A small network was trained on invented records. Each row is its activation on one of them, seen along a few directions.
After each row come some of the record's fields: H, B, N, L, D.
Other fields move the rows too, some of them a lot.
In the rows, zero is written as 500.
Strong random noise was added to every row along 12 fixed directions; ignore it. To show where, here is one row again and again, with new noise each time:
578 462 645 372 492 415 346 327 680 491 261 416 381 383 430 601 574 598
 461 468 350 420 558 366 342 432 446 605 489 409 458 566 483 376
437 575 487 436 542 365 425 580 364 697 564 600 810 379 440 492 388 298
 498 659 314 576 457 813 654 530 522 601 406 561 489 450 568 359
553 337 334 593 626 482 465 369 380 391 317 802 581 707 226 594 548 701
 268 535 447 440 322 436 428 664 407 300 501 578 552 561 532 379
537 617 546 554 572 547 520 376 644 462 313 403 475 612 582 545 585 576
 472 524 506 459 536 288 362 378 548 472 437 455 450 552 386 568
492 497 502 480 349 504 486 406 624 469 494 294 233 487 536 504 533 645
 622 446 597 411 518 327 361 408 508 544 593 399 372 492 384 544
265 410 290 662 384 586 540 573 313 543 618 581 487 674 499 502 354 577
 612 626 650 422 495 567 579 578 584 160 469 559 546 271 325 560
524 609 406 712 486 494 643 627 377 485 509 543 281 626 370 569 634 657
 494 373 512 575 375 534 516 317 576 493 646 496 690 458 458 588
439 488 347 758 405 561 644 471 524 373 497 460 602 547 489 370 370 600
 637 659 781 456 574 550 507 565 307 350 409 471 604 510 698 406
434 517 447 588 346 395 537 381 414 380 472 261 605 437 696 264 489 359
 618 504 669 398 521 527 344 503 639 295 424 350 535 492 313 589
498 325 539 507 693 451 402 335 489 448 284 592 648 571 711 648 442 605
 411 390 569 319 637 401 434 761 484 197 318 460 467 573 470 647
530 669 288 710 408 414 514 410 294 406 332 490 838 473 478 258 490 363
 484 630 537 591 497 584 421 497 493 374 380 345 611 389 432 288
355 612 510 586 513 532 592 487 588 695 491 356 671 556 584 540 326 383
 606 863 467 435 508 538 520 357 517 506 378 657 359 506 520 522
375 456 676 564 420 488 563 457 548 451 552 394 627 563 502 635 482 411
 553 570 523 282 528 503 346 414 657 275 475 522 756 608 546 487
453 445 557 379 632 453 459 440 579 576 509 635 745 532 310 528 453 412
 395 759 326 453 344 635 535 544 470 567 408 689 444 659 629 365

572 561 477 552 410 432 516 497 320 535 474 449 445 519 551 609 622 436
 479 330 421 484 482 378 327 409 626 402 673 401 551 440 394 531 : H: h1 / B: b2 / N: n5 / L: l3 / D: d2
502 622 694 381 491 500 396 607 391 677 699 601 828 493 565 834 482 311
 481 376 351 478 676 516 486 518 619 509 548 457 651 494 651 350 : H: h1 / B: b2 / N: n5 / L: l2 / D: d1
465 591 539 412 400 653 496 466 614 447 651 449 533 601 437 470 520 490
 553 572 570 516 499 361 439 450 507 602 527 477 437 541 521 399 : H: h1 / B: b3 / N: n7 / L: l1 / D: d2
567 621 427 566 299 316 447 375 386 454 465 245 724 250 678 387 409 350
 616 449 600 489 644 525 390 528 469 567 493 218 416 394 501 335 : H: h2 / B: b1 / N: n3 / L: l1 / D: d1
542 461 461 620 543 483 584 346 546 460 341 378 602 457 636 322 451 474
 539 618 632 454 581 518 414 531 367 370 368 468 462 603 599 539 : H: h1 / B: b2 / N: n7 / L: l2 / D: d1
409 458 409 217 297 615 247 354 631 437 596 527 643 495 315 328 400 409
 499 786 449 487 479 318 421 649 464 576 483 473 219 373 328 131 : H: h2 / B: b2 / N: n5 / L: l3 / D: d2
573 369 434 557 610 387 459 420 400 404 193 606 489 458 436 439 577 487
 303 464 358 493 388 531 455 574 483 327 487 523 622 515 405 485 : H: h2 / B: b3 / N: n5 / L: l2 / D: d3
539 584 232 452 519 502 483 493 374 508 608 627 585 523 443 208 527 502
 500 561 592 686 361 604 597 613 402 628 490 454 268 459 453 457 : H: h3 / B: b2 / N: n6 / L: l3 / D: d2
444 525 495 586 361 486 591 469 431 354 733 297 563 491 825 410 488 493
 713 241 903 385 640 447 397 583 599 355 501 263 536 519 485 685 : H: h2 / B: b1 / N: n2 / L: l3 / D: d3
569 498 658 635 513 313 553 384 517 426 286 247 589 357 705 596 449 437
 507 407 527 354 620 424 325 451 504 477 450 422 558 675 612 622 : H: h2 / B: b2 / N: n8 / L: l3 / D: d2
450 529 526 704 650 590 656 597 550 568 499 512 647 596 647 647 319 527
 558 598 619 452 644 520 630 553 378 400 389 597 555 534 732 593 : H: h1 / B: b2 / N: n4 / L: l3 / D: d2
405 376 617 298 487 612 314 460 696 401 488 616 264 444 402 375 642 703
 546 443 550 491 640 522 520 523 498 425 376 376 641 424 361 430 : H: h3 / B: b2 / N: n6 / L: l3 / D: d2
641 554 528 538 414 409 498 639 432 406 494 519 306 350 303 492 635 573
 474 273 419 634 460 617 547 378 459 734 650 372 761 487 622 379 : H: h1 / B: b1 / N: n7 / L: l3 / D: d3
523 621 531 425 729 714 503 406 793 396 478 605 517 845 402 536 646 605
 309 662 443 511 345 175 447 411 619 553 454 629 354 593 300 529 : H: h2 / B: b2 / N: n8 / L: l2 / D: d1
617 522 422 390 521 376 452 430 389 504 495 537 655 472 338 410 543 375
 341 562 322 561 236 516 449 517 503 716 575 547 330 603 505 391 : H: h1 / B: b1 / N: n7 / L: l3 / D: d3
373 474 716 287 600 462 465 437 620 628 659 377 519 559 637 629 524 413
 508 523 443 329 388 469 418 417 785 478 477 590 362 627 314 729 : H: h3 / B: b3 / N: n1 / L: l2 / D: d3
460 575 660 584 622 461 551 641 468 530 466 521 626 502 558 725 443 416
 441 448 396 488 568 609 606 410 639 494 421 545 727 489 563 550 : H: h2 / B: b1 / N: n3 / L: l3 / D: d3
498 399 517 522 526 510 507 384 523 449 604 450 879 543 749 612 248 392
 509 525 697 310 628 387 435 822 384 337 441 493 344 673 742 508 : H: h1 / B: b3 / N: n5 / L: l1 / D: d2
390 522 568 162 376 550 337 583 488 562 750 521 510 442 479 339 514 245
 540 510 390 593 478 545 600 520 735 627 473 526 380 380 248 507 : H: h1 / B: b1 / N: n4 / L: l1 / D: d1
450 457 440 570 391 367 530 506 247 535 396 420 335 438 563 421 526 436
 523 382 454 503 470 599 457 428 677 379 478 489 577 401 285 683 : H: h3 / B: b1 / N: n1 / L: l1 / D: d1
453 492 447 590 553 373 606 675 430 657 524 529 306 382 332 495 472 560
 553 563 396 595 337 805 710 347 443 711 547 645 541 446 581 541 : H: h2 / B: b1 / N: n3 / L: l3 / D: d3
607 556 326 523 513 364 441 490 381 488 413 575 665 359 386 290 508 390
 405 598 387 649 357 663 565 570 423 610 494 443 454 410 475 284 : H: h1 / B: b1 / N: n5 / L: l1 / D: d1
437 508 452 577 440 439 568 445 525 610 416 297 485 410 528 339 383 400
 587 807 476 473 412 599 472 352 455 551 440 619 362 515 487 511 : H: h3 / B: b2 / N: n6 / L: l2 / D: d1
457 330 547 460 459 443 531 539 379 622 657 423 454 449 743 643 358 442
 619 331 587 357 622 557 508 653 486 370 599 527 391 551 595 724 : H: h1 / B: b2 / N: n4 / L: l3 / D: d2
388 272 516 502 541 517 356 360 491 426 169 612 508 480 517 468 471 565
 434 579 440 404 640 465 460 630 490 129 291 496 663 391 338 474 : H: h2 / B: b3 / N: n6 / L: l2 / D: d3
407 319 857 325 521 400 368 531 546 427 498 506 469 366 531 711 523 413
 481 275 361 344 638 604 500 534 683 390 440 491 824 585 508 574 : H: h2 / B: b3 / N: n3 / L: l1 / D: d2
428 462 507 594 598 458 470 321 389 542 169 486 731 552 600 490 456 374
 397 697 400 410 537 467 386 491 575 208 253 549 546 455 329 538 : H: h1 / B: b1 / N: n7 / L: l1 / D: d1
463 249 521 276 597 375 411 552 600 587 594 584 410 276 506 404 348 520
 536 531 458 497 468 780 748 738 338 666 412 616 319 541 636 562 : H: h3 / B: b1 / N: n1 / L: l3 / D: d3
490 504 556 584 419 431 455 557 512 603 363 385 348 284 597 615 389 609
 637 434 520 508 729 563 558 434 360 554 461 370 589 373 610 462 : H: h3 / B: b1 / N: n6 / L: l3 / D: d3
571 728 604 477 495 347 354 539 432 618 255 353 665 199 766 559 426 316
 564 384 342 633 807 552 567 424 540 682 352 281 499 311 435 455 : H: h2 / B: b1 / N: n3 / L: l3 / D: d3
361 497 655 373 386 583 431 649 431 656 894 578 488 599 399 843 477 529
 564 381 465 408 522 514 523 467 683 468 665 493 618 422 525 438 : H: h1 / B: b3 / N: n7 / L: l1 / D: d2
640 536 476 659 569 538 573 548 409 430 623 631 494 669 465 800 576 770
 439 195 678 466 525 363 450 554 421 491 671 368 591 598 747 488 : H: h2 / B: b2 / N: n7 / L: l3 / D: d2
587 382 555 454 544 453 433 494 525 421 456 465 211 391 614 506 587 691
 536 193 600 493 592 472 507 579 446 516 530 357 530 512 485 653 : H: h1 / B: b2 / N: n7 / L: l2 / D: d1
532 487 485 452 532 443 432 383 499 692 307 462 501 505 563 635 443 501
 469 592 334 477 496 347 413 467 470 520 504 560 232 452 427 510 : H: h3 / B: b3 / N: n1 / L: l2 / D: d3
515 336 640 446 536 413 436 614 451 587 673 642 507 386 481 815 421 609
 510 294 487 398 565 678 620 673 409 492 592 474 657 544 797 425 : H: h3 / B: b1 / N: n6 / L: l1 / D: d1
447 543 625 649 628 617 591 669 595 508 540 645 701 493 535 607 398 561
 572 536 630 541 724 696 701 539 316 435 318 533 852 558 917 415 : H: h3 / B: b3 / N: n6 / L: l2 / D: d3
609 563 442 525 470 342 635 561 357 582 575 402 488 403 556 427 493 363
 519 376 496 573 379 602 502 478 472 721 624 534 381 629 630 630 : H: h1 / B: b1 / N: n5 / L: l3 / D: d3

Which values does each new row have?
551 420 412 437 435 437 419 470 410 319 540 622 495 462 313 374 534 575
 424 393 544 558 429 571 506 652 456 527 519 410 602 509 529 344 : H: h3 / B: b2 / N: n1 / L: l2 / D: d1
453 520 491 598 613 528 623 682 539 483 543 620 446 478 376 314 586 493
 517 596 508 638 400 806 710 424 465 496 444 605 741 499 565 543 : H: h1 / B: b3 / N: n5 / L: l1 / D: d2
433 431 407 506 359 525 481 552 374 449 759 530 548 519 559 527 461 495
 561 395 660 407 487 504 478 660 611 294 638 385 544 370 388 464 : H: h2 / B: b1 / N: n5 / L: l3 / D: d3
515 429 541 419 435 419 481 452 477 459 469 416 461 444 441 500 446 393
 442 524 384 456 406 488 450 492 589 534 544 566 448 527 428 481 : H: h2 / B: b2 / N: n3 / L: l2 / D: d1
554 590 631 392 515 400 457 601 492 636 555 490 456 354 451 607 557 420
 465 392 307 588 507 627 561 389 518 733 589 495 542 553 601 477 : H: h1 / B: b3 / N: n5 / L: l1 / D: d2
454 336 394 409 458 554 329 505 464 399 450 692 362 556 367 482 541 589
 390 472 414 490 445 409 529 631 578 317 553 480 530 285 210 428 : H: h2 / B: b1 / N: n5 / L: l3 / D: d3
355 502 536 443 574 747 513 604 567 551 756 712 350 845 364 712 625 653
 444 478 500 454 408 370 517 436 700 350 592 626 571 437 329 580 : H: h1 / B: b3 / N: n5 / L: l1 / D: d2
427 514 451 559 543 499 453 498 496 558 391 592 628 509 472 493 434 478
 475 668 424 518 529 577 560 483 522 409 365 515 540 330 432 398 : H: h3 / B: b1 / N: n1 / L: l3 / D: d3
395 385 556 475 391 423 318 418 403 391 326 520 552 409 443 456 542 419
 470 484 373 414 586 534 414 508 681 218 384 375 757 312 217 368 : H: h2 / B: b3 / N: n3 / L: l1 / D: d2
398 549 660 401 639 551 530 518 536 554 678 603 806 640 463 662 505 379
 433 609 431 421 466 543 508 490 662 456 414 625 564 630 568 493 : H: h2 / B: b2 / N: n3 / L: l3 / D: d2
307 420 467 592 356 538 622 549 493 506 583 365 268 526 435 340 480 486
 647 704 557 430 378 615 476 322 605 389 510 628 583 461 358 613 : H: h3 / B: b2 / N: n6 / L: l3 / D: d2
316 553 516 712 388 530 665 600 437 671 550 392 470 521 452 576 360 475
 663 727 523 467 512 651 534 284 497 448 486 644 634 462 633 532 : H: h3 / B: b3 / N: n6 / L: l1 / D: d2
412 579 601 471 405 409 429 480 357 664 518 373 770 395 684 660 336 293
 579 523 427 418 678 525 460 490 622 452 429 452 480 409 469 444 : H: h2 / B: b2 / N: n3 / L: l2 / D: d1
642 577 473 348 538 458 464 454 637 547 467 303 144 342 706 285 648 624
 610 292 585 614 477 444 514 440 421 799 572 362 161 514 336 721 : H: h1 / B: b3 / N: n7 / L: l2 / D: d3
415 468 359 330 604 466 446 523 422 778 780 599 709 468 584 417 341 440
 544 669 527 531 367 726 680 680 420 628 467 628 89 503 549 536 : H: h3 / B: b3 / N: n6 / L: l2 / D: d3
573 286 684 381 567 240 418 407 417 521 460 447 525 318 647 667 511 449
 444 242 424 293 467 588 378 635 544 445 570 448 524 688 590 633 : H: h3 / B: b1 / N: n6 / L: l3 / D: d3
554 515 690 323 530 446 509 542 572 430 590 502 320 463 363 532 685 532
 454 296 440 533 406 499 480 378 613 710 556 503 575 669 533 566 : H: h2 / B: b2 / N: n3 / L: l3 / D: d2
512 290 771 376 464 449 463 545 772 524 425 415 192 227 485 576 486 549
 605 396 429 399 685 593 535 480 347 604 485 520 671 610 740 498 : H: h1 / B: b1 / N: n5 / L: l3 / D: d3
